[ 5.97 -4.08 -1.67  3.04  3.22  4.49  2.76  2.76  3.23] = Bavo
[ 7.20 -4.91 -3.16  0.90  1.87  2.45  2.21  0.16  1.36] = Gebul
[ 7.20 -4.21 -1.66  5.73  5.03  7.27  3.55  5.07  5.24] = Gog
[ 5.70 -3.63 -1.00  2.05  2.94  3.26  2.44  1.24  2.25] = timo
[ 5.66 -3.77 -1.09  1.83  3.16  3.40  2.34  1.07 -1.56] = nul
[-6.67  3.47  8.85 -2.19 -2.22 -5.68  1.01 -1.00 -2.47] = tem
[-4.87  2.31  7.32  0.08 -0.65 -2.53  1.70  1.48 -0.26] = doga
[ 1.67 -1.38  2.03  2.79  1.70  2.21  2.65  3.30  2.30] = rap
[ 5.66 -3.77 -1.09  3.27  3.16  3.40  2.34  1.07  2.34] = lero
where: [3.26]  timo, 5
where: [3.27]  lero, 3

[-6.30 -8.12  1.06 -4.15 -3.12  1.15  3.74] = Leki
[-6.30 -4.92 -2.58  1.89  1.90  5.04 -4.01] = nobaz
[-6.30 -4.92 -2.58  4.67 -5.23 -2.91 -6.64] = sena
[-6.30  1.90  0.92 -4.34  8.51  2.71  0.45] = birom
[-6.30  6.66  1.59 -5.63  1.89 -1.24  4.41] = giv
[-6.30 -1.68  5.13  2.38 -4.88 -2.44 -0.22] = Nudo
[-6.30  6.88  4.28 -5.75  0.75 -0.10  0.01] = buz
[-6.30 -7.17 -0.30  0.10 -4.89 -6.31  5.35] = gigur
[-6.30 -1.88  4.86 -4.71 -6.70  2.97  0.68] = Fafo
[-6.30 -1.68  5.13  2.38 -7.77 -2.44 -0.22] = dutol
where: [-4.89]  gigur, 4
where: [-6.64]  sena, 6
where: [-4.15]  Leki, 3
where: [3.74]  Leki, 6
where: [-2.91]  sena, 5

[-2.45  0.14 -3.50 -0.36  1.36  0.98 -1.74  1.35 -0.93  1.60 -0.78 -3.05
 -0.31  1.44  1.47 -2.31 -3.16  1.62  1.75 -0.48  1.98 -2.67 -6.38 -3.20
  1.65  1.66 -2.64  2.04 -1.31  0.56 -0.56  1.38  1.44  1.12 -0.74 -0.53
  1.31  1.38 -2.31 -1.90  0.01  1.40 -1.30 -1.42  1.69 -3.50  0.94  1.62
  1.62]  kopaz
[-1.81 -2.42  1.66 -2.35  1.38 -1.54  1.57 -3.32  1.36 -3.47  1.62  1.60
  1.39  1.44  0.94 -1.26  0.98  1.39  0.67 -0.67 -0.73 -1.39 -6.38  1.10
  2.02 -0.65 -0.07 -0.14 -0.87 -2.69 -2.60  1.57 -0.20 -2.85 -2.42  0.32
  0.04  0.89 -0.79  1.38 -1.70  1.68  1.69  1.35  1.50  1.66  1.68  1.96
  1.41]  zize
[ 1.72 -0.74  1.86 -1.64  1.03 -1.31  1.52  0.44  1.53  1.46  1.33  2.08
  0.54 -2.92 -3.29  1.51  6.20  0.52 -2.44  1.05 -2.60  1.71 -6.38  1.50
 -0.79 -2.57  1.29 -2.34  1.34 -0.80 -1.02 -3.43 -2.42  1.76 -1.63  0.20
 -1.98 -0.75  1.48  1.88  1.49  0.16  1.47  1.25  1.37  1.86 -0.36 -0.58
  1.59]  tas
[ 1.53  1.62 -2.55  1.54 -1.11  1.96 -3.38  0.77 -2.36 -0.15 -2.78 -2.67
 -1.54  1.30  1.78  0.71 -3.25  1.70  1.52 -0.54  1.67  1.48 -6.38 -1.76
 -0.90  1.45 -0.48  1.74 -0.04  1.33  1.37  1.39  2.05 -0.73  1.37  0.09
  1.36  1.51  0.81 -2.39 -0.70 -1.74 -3.38 -2.64  1.29 -2.55 -0.79 -1.50
  0.15]  Munuv
[-1.81 -2.42  1.66 -2.35  1.38 -1.54  1.57 -3.32  1.36 -3.47  1.62  1.60
  1.39  1.44  0.94 -1.26  0.98  1.39  0.67 -0.67 -0.73 -1.39 -6.38  1.10
 -3.22 -0.65 -0.07 -0.14 -0.87 -2.69 -2.60  2.11 -0.20 -2.85 -2.42 -0.58
  1.47  1.33 -3.29  0.56 -3.00  1.50  1.49  1.51  1.83 -1.64  1.69  1.34
  2.10]  gubep
[-3.51  0.52 -0.82  1.09  1.32 -0.32  1.66 -1.31 -1.44 -2.30 -0.31 -1.29
  1.40  0.96 -0.54 -3.05  4.69  1.96  1.45  0.14  1.35 -3.17 -6.38 -0.98
  1.56  1.43 -1.94  1.46 -2.34 -0.03  1.26  0.15 -0.76 -2.67  1.59 -0.24
  1.75  2.04 -2.65 -1.72 -2.48  1.65  0.94  1.66  1.63 -0.82  1.39  1.69
  1.33]  Mip
[-0.40  1.41  1.12  1.92 -2.24  1.68 -2.63  1.88  0.39  1.51 -0.91  1.53
 -2.35  1.47  1.54 -0.78 -3.96 -1.14  1.70  0.17  0.64  0.43  4.70  0.29
 -3.03 -0.67 -0.53  1.53  1.53  2.03  1.32  1.29  1.71  1.33  1.54 -1.13
 -1.55 -1.70  1.15  1.26  1.42 -3.23 -2.07 -2.62 -0.71  1.12 -2.48 -3.47
 -1.14]  sopov
[-2.61  1.18 -3.03 -0.78  1.46  1.53 -1.03  0.23 -2.27  1.11 -1.22 -3.45
  1.65  1.89  1.32 -2.60 -7.84  1.76  2.10 -0.07  1.51 -2.03 -6.38 -2.49
  0.54  1.34 -2.33  1.86  0.44 -0.50  0.42  1.50  1.42  1.59 -0.41  0.15
  1.44  1.69 -0.86 -3.27  1.32  1.72 -0.72 -1.67  1.50 -3.03 -0.72  1.50
  1.36]  Nep
[-1.56 -2.60  1.63 -2.57  1.35 -2.16  1.41 -3.50  1.52 -3.15  1.79  1.43
  1.54  1.58  0.25 -0.54 -2.75  1.13  1.20 -0.04 -0.48 -1.71 -6.38  1.56
  2.11 -0.79  0.74  0.43 -0.74 -3.14 -2.56  1.26 -1.09 -2.08 -2.30 -0.37
 -0.46  0.34 -1.19  1.36 -1.08  1.46  1.72  1.30  1.49  1.63  1.92  1.82
  1.47]  nulo
[ 1.96 -0.41  1.30  1.68 -1.20 -1.47 -0.81  1.34  1.06  1.59  0.25  1.49
  0.45 -1.01 -1.21  2.04  2.61 -2.48 -2.00  0.31 -3.52  1.62 -6.38 -1.48
  1.58 -3.14  1.82 -3.09  1.34  1.42  0.84 -0.72 -1.69  1.80  1.60 -1.01
 -2.57 -2.34  1.32  1.48  1.66  0.15 -0.54 -0.33 -2.63  1.30  1.25  1.13
 -2.27]  tid
where: [0.16]  tas, 41
where: [0.09]  Munuv, 35
where: [-1.69]  tid, 32
where: [-0.90]  Munuv, 24
where: [-1.47]  tid, 5
where: [4.69]  Mip, 16
where: [-3.23]  sopov, 41

[-5.78 -4.16 -0.32 -0.31  7.19] -> Siso
[ 2.13 -6.71  8.44 -3.94  1.31] -> Kiko
[ 1.24 -0.31  7.18 -0.31  3.30] -> Godo
where: [2.13]  Kiko, 0
where: [1.24]  Godo, 0
where: [-0.32]  Siso, 2
where: [3.30]  Godo, 4
where: [7.18]  Godo, 2
where: [-5.78]  Siso, 0

[ 1.52  0.17  1.23  4.25 -4.75 -2.24 -0.09 -4.48  0.46 -0.05  3.85  0.81
 -1.42  0.35 -0.94  1.76  0.44  0.32 -0.61  0.44  0.41  1.96 -0.60 -2.29
  2.07  0.27 -2.20 -1.84 -0.93  0.55 -0.78] -> rog
[ 1.49  3.40  1.33 -0.22  1.29  0.95 -0.58  1.05  0.82  0.07 -2.91 -0.05
 -1.54  1.17 -2.79  1.94 -0.10  2.61  1.30 -2.37 -0.61  1.95 -1.79 -1.79
 -2.27 -1.77  0.39 -2.17 -2.66 -0.69  0.74] -> lebun
[ 1.08 -0.40 -0.79 -1.00  3.63  0.96  0.48 -0.17 -0.69 -0.65 -0.96  0.71
  1.11 -0.14 -0.45 -0.51  0.56 -0.42  1.28 -0.33  1.36 -0.45 -0.39  1.08
 -0.14 -0.10  1.81  0.10 -0.42  1.31  1.15] -> miten
[-0.54 -0.59 -1.73 -1.47 -1.75 -1.66 -0.42  0.27  1.13 -2.91 -1.01  0.48
 -0.42  0.82  3.04 -3.64  0.71 -1.43  0.45  0.08 -1.48 -4.32 -0.35  2.74
  4.02  1.68 -1.00  0.77  1.27  0.45 -0.94] -> Kuvo
[ 1.08 -0.40 -0.79 -1.00  3.63  0.96  0.48 -0.17 -0.69 -0.65 -0.96  0.71
  1.11 -0.14 -0.45 -0.51  0.56 -0.42  1.28 -0.33  1.36 -0.45 -0.39  1.08
 -0.14 -0.10  1.81  0.10 -0.42  0.89  1.15] -> raf
[ 2.40 -0.06  0.65  2.79 -2.06 -1.12  0.09 -3.12  0.07 -0.27  2.33 -1.40
 -0.72  0.19  0.20  0.91  0.28  4.38  0.09  0.07  0.70  1.11 -0.44 -1.21
  1.36  0.07 -1.08 -1.34 -0.86 -1.08 -0.17] -> pite
[ 1.18 -1.46  2.13 -2.67  0.76  3.29  1.46  0.68 -1.98  0.95  1.62 -0.57
  0.53 -1.66 -1.75 -0.89  2.14  2.79 -0.71  1.09 -1.57 -0.12 -0.39  1.96
  1.30  0.49 -0.98 -2.57 -1.35  1.80 -0.52] -> tum
[ 0.95 -0.53 -1.31 -2.18  5.47  1.59  0.82  0.80 -0.78 -0.80 -2.16  1.46
  1.72 -0.43 -0.73 -1.05  0.57 -0.43  1.81 -0.61  1.55 -0.93 -0.33  1.78
 -0.48 -0.34  2.76  0.43 -0.34  1.45  1.72] -> vuvap
[ 1.18 -1.46  2.13 -2.67  0.76  3.29  1.46  0.68 -1.98  0.95  1.62 -0.57
  0.53 -1.66 -1.75 -0.89  2.14 -2.63 -0.71  1.09 -1.57 -0.12 -0.39  1.96
  1.30  0.49  1.29 -2.57 -1.35  1.80 -0.52] -> Gutup
[ 0.76 -0.60 -2.28 -4.67  9.15  3.10  0.99  2.65 -1.23 -0.98 -4.39  2.76
  2.86 -0.50 -1.14 -1.99  0.60 -0.79  2.50 -0.93  2.02 -2.13 -0.23  3.45
 -1.55 -0.47  4.46  1.45 -0.16  1.83  2.31] -> mim
where: [-1.99]  mim, 15
where: [0.32]  rog, 17
where: [0.28]  pite, 16
where: [0.91]  pite, 15

[ 1.19  3.97  1.36 -3.46 -0.03  8.76  3.13  0.19  1.26  6.63  5.93  7.55
  1.91  5.23  5.64  2.35  0.79] -> vefef
[ 0.52 -9.69  3.15  5.55 -0.65 -7.29 -4.61  3.63  4.88 -6.27 -4.04 -8.80
 -1.83 -7.18 -6.03  2.46 -2.17] -> koben
[ 1.11  0.33 -2.09  1.12  4.04  6.17  7.95 -3.77 -5.68  3.87  2.65  4.52
  1.11  0.73  1.30 -4.52  2.07] -> tabur
[ 2.13 -3.74 -3.59 -2.46  5.20  6.35  5.27 -4.30 -0.18 -2.34  2.78 -1.82
 -0.93 -3.61  0.49 -3.69  2.26] -> zasu
[ 2.51  0.17 -1.53 -2.79  3.04  3.78  7.29 -3.62 -5.86  1.07 -0.17  2.32
  0.95  1.06  1.37 -2.82  1.50] -> milem
where: [2.07]  tabur, 16
where: [-1.83]  koben, 12
where: [-0.17]  milem, 10

